Each row below is a small network's average activation on inputs in which a field has the value named, seen along a few directions.
Values that are neighbours, or in one group, have similar rows; names and order tell nothing.
In the rows, zero is written as 500.
Random noise pushes rows far along 15 fixed directions. That doesn't count. These rows show it; they differ only by the noise:
[572 477 642 522 511 587 377 361 633 565 602 649 458 434 433 531 461 554
 452 565 470 373 502 662 453 634 495]
[410 370 553 460 483 412 533 405 564 588 367 619 524 508 685 489 565 467
 456 577 484 571 505 548 539 336 365]
[598 548 564 571 525 438 512 462 418 482 521 386 530 387 572 546 483 465
 543 329 480 448 407 545 503 591 549]
[480 484 469 534 430 480 519 603 501 624 541 573 518 442 418 525 504 413
 569 425 443 575 471 409 565 489 552]
[467 396 538 579 485 456 494 540 399 519 448 549 564 513 593 500 543 553
 461 429 396 438 599 472 581 480 414]
[540 517 540 455 389 444 511 544 588 496 579 438 431 496 452 436 611 626
 579 527 542 584 363 480 451 414 724]
[445 439 490 497 567 448 455 514 403 556 329 616 356 503 433 586 360 531
 452 560 374 524 512 570 482 652 456]
[637 442 520 585 497 428 538 459 512 472 658 377 595 402 533 396 638 704
 439 317 522 467 392 716 461 536 598]
[446 448 559 464 506 362 533 344 574 458 549 483 489 302 368 474 453 411
 573 315 462 640 262 676 381 500 474]
[524 560 688 437 447 412 469 505 582 333 551 573 506 524 436 439 473 575
 571 426 467 521 468 484 497 355 564]
[420 400 455 457 506 421 563 497 458 323 491 530 559 449 490 491 488 506
 474 451 564 441 511 495 515 452 390]
[527 597 746 506 519 448 450 412 567 398 429 510 521 548 632 503 466 534
 472 438 370 449 514 606 487 420 457]
[381 469 447 490 451 512 489 519 559 580 516 509 437 506 392 526 513 522
 571 491 402 556 403 531 472 555 483]
[556 347 636 564 475 446 434 464 492 508 489 659 464 469 499 470 572 490
 606 423 443 482 469 528 558 538 439]
[561 552 356 427 601 468 551 544 434 443 533 468 503 633 499 487 417 587
 610 442 631 629 467 494 577 470 424]
[333 563 541 352 459 491 423 449 535 563 518 528 393 616 432 525 381 680
 664 553 375 557 405 434 483 483 486]
[572 558 512 497 567 373 470 576 367 364 436 493 512 727 621 559 431 907
 457 522 557 411 593 529 597 450 494]


Field Rupad:
d5: [451 501 636 491 481 503 416 353 469 472 499 426 457 468 527 545 456 462
 522 584 517 488 552 403 429 418 487]
d7: [490 464 641 490 441 494 490 410 544 575 499 529 509 402 583 486 545 265
 642 439 450 538 428 393 526 434 462]
d3: [490 599 602 543 504 548 437 550 523 466 418 534 519 633 540 464 492 551
 458 511 355 465 591 525 508 488 512]
d10: [496 568 470 539 555 529 493 561 532 530 513 532 536 516 391 463 472 391
 490 378 374 567 505 555 521 562 464]
d8: [430 474 515 448 445 448 606 597 585 514 376 636 594 468 552 405 527 390
 298 556 420 542 592 520 500 324 517]
d12: [420 440 540 536 456 543 479 504 535 629 444 652 571 426 468 497 470 440
 319 610 424 437 649 488 479 484 519]
d11: [369 581 457 435 499 478 491 532 397 442 555 403 545 545 390 491 348 726
 501 456 441 458 513 421 445 511 539]
d2: [470 388 442 257 453 385 618 498 421 510 704 625 626 295 449 282 448 575
 520 412 573 496 464 299 583 416 611]
d6: [477 421 388 591 481 445 445 473 338 570 584 378 453 376 321 578 497 475
 617 424 567 566 417 402 457 596 548]
d9: [505 430 485 576 448 370 457 510 434 447 460 584 524 570 480 580 576 542
 667 472 654 510 461 394 606 407 446]
d13: [537 398 413 502 621 603 551 389 426 600 422 435 467 406 564 389 488 327
 373 516 456 574 540 623 396 626 397]
d4: [447 434 471 511 526 492 545 458 496 545 440 563 516 435 473 519 477 371
 434 476 465 534 519 532 474 500 387]
d1: [451 492 415 460 438 456 574 521 450 398 526 336 507 424 496 437 612 457
 559 475 594 500 396 381 458 461 622]
The values of Rupad form a ring.
Name the neighbours of d12, in listed order. -> d3, d11
Name the neighbours of d4, in listed order. -> d7, d13
Name the neighbours of d2, in listed order. -> d5, d6

Field Mased:
k7: [438 456 287 369 603 725 589 508 447 509 447 414 518 548 706 239 632 425
 366 575 396 398 581 513 529 665 391]
k8: [781 436 579 602 492 344 480 765 221 366 354 725 424 524 572 626 453 693
 491 604 691 190 665 320 691 650 673]
k10: [427 519 562 511 434 350 516 539 472 342 538 481 585 426 495 627 447 711
 380 439 479 178 513 526 515 546 472]
k2: [293 552 377 566 481 501 664 474 405 681 494 495 894 317 754 723 341 310
 284 295 391 292 618 447 637 437 256]
k6: [471 492 512 324 665 314 472 247 416 591 702 498 505 218 287 413 147 838
 342 323 370 656 323 812 336 642 661]
k5: [494 701 579 402 382 532 572 505 620 353 647 310 565 419 405 306 547 472
 570 314 396 562 330 480 374 400 741]
k9: [547 303 453 588 557 358 485 692 407 478 346 806 520 670 519 486 577 818
 186 636 499 432 819 565 668 427 424]
k4: [553 453 643 437 498 598 551 321 650 188 585 223 535 603 750 310 762 419
 603 432 574 533 451 580 416 266 331]
k1: [275 437 302 385 547 306 719 711 230 398 149 376 503 557 644 372 446 647
 393 429 303 538 467 492 488 548 512]
k3: [189 493 644 492 238 368 370 303 649 632 667 276 494 305 349 590 574 802
 525 607 452 491 260 473 240 354 803]
The values of Mased form a network in which each value has 3 neighbours.
Name the neighbours of k6, in listed order. -> k9, k4, k3
Name the neighbours of k8, in listed order. -> k10, k2, k1
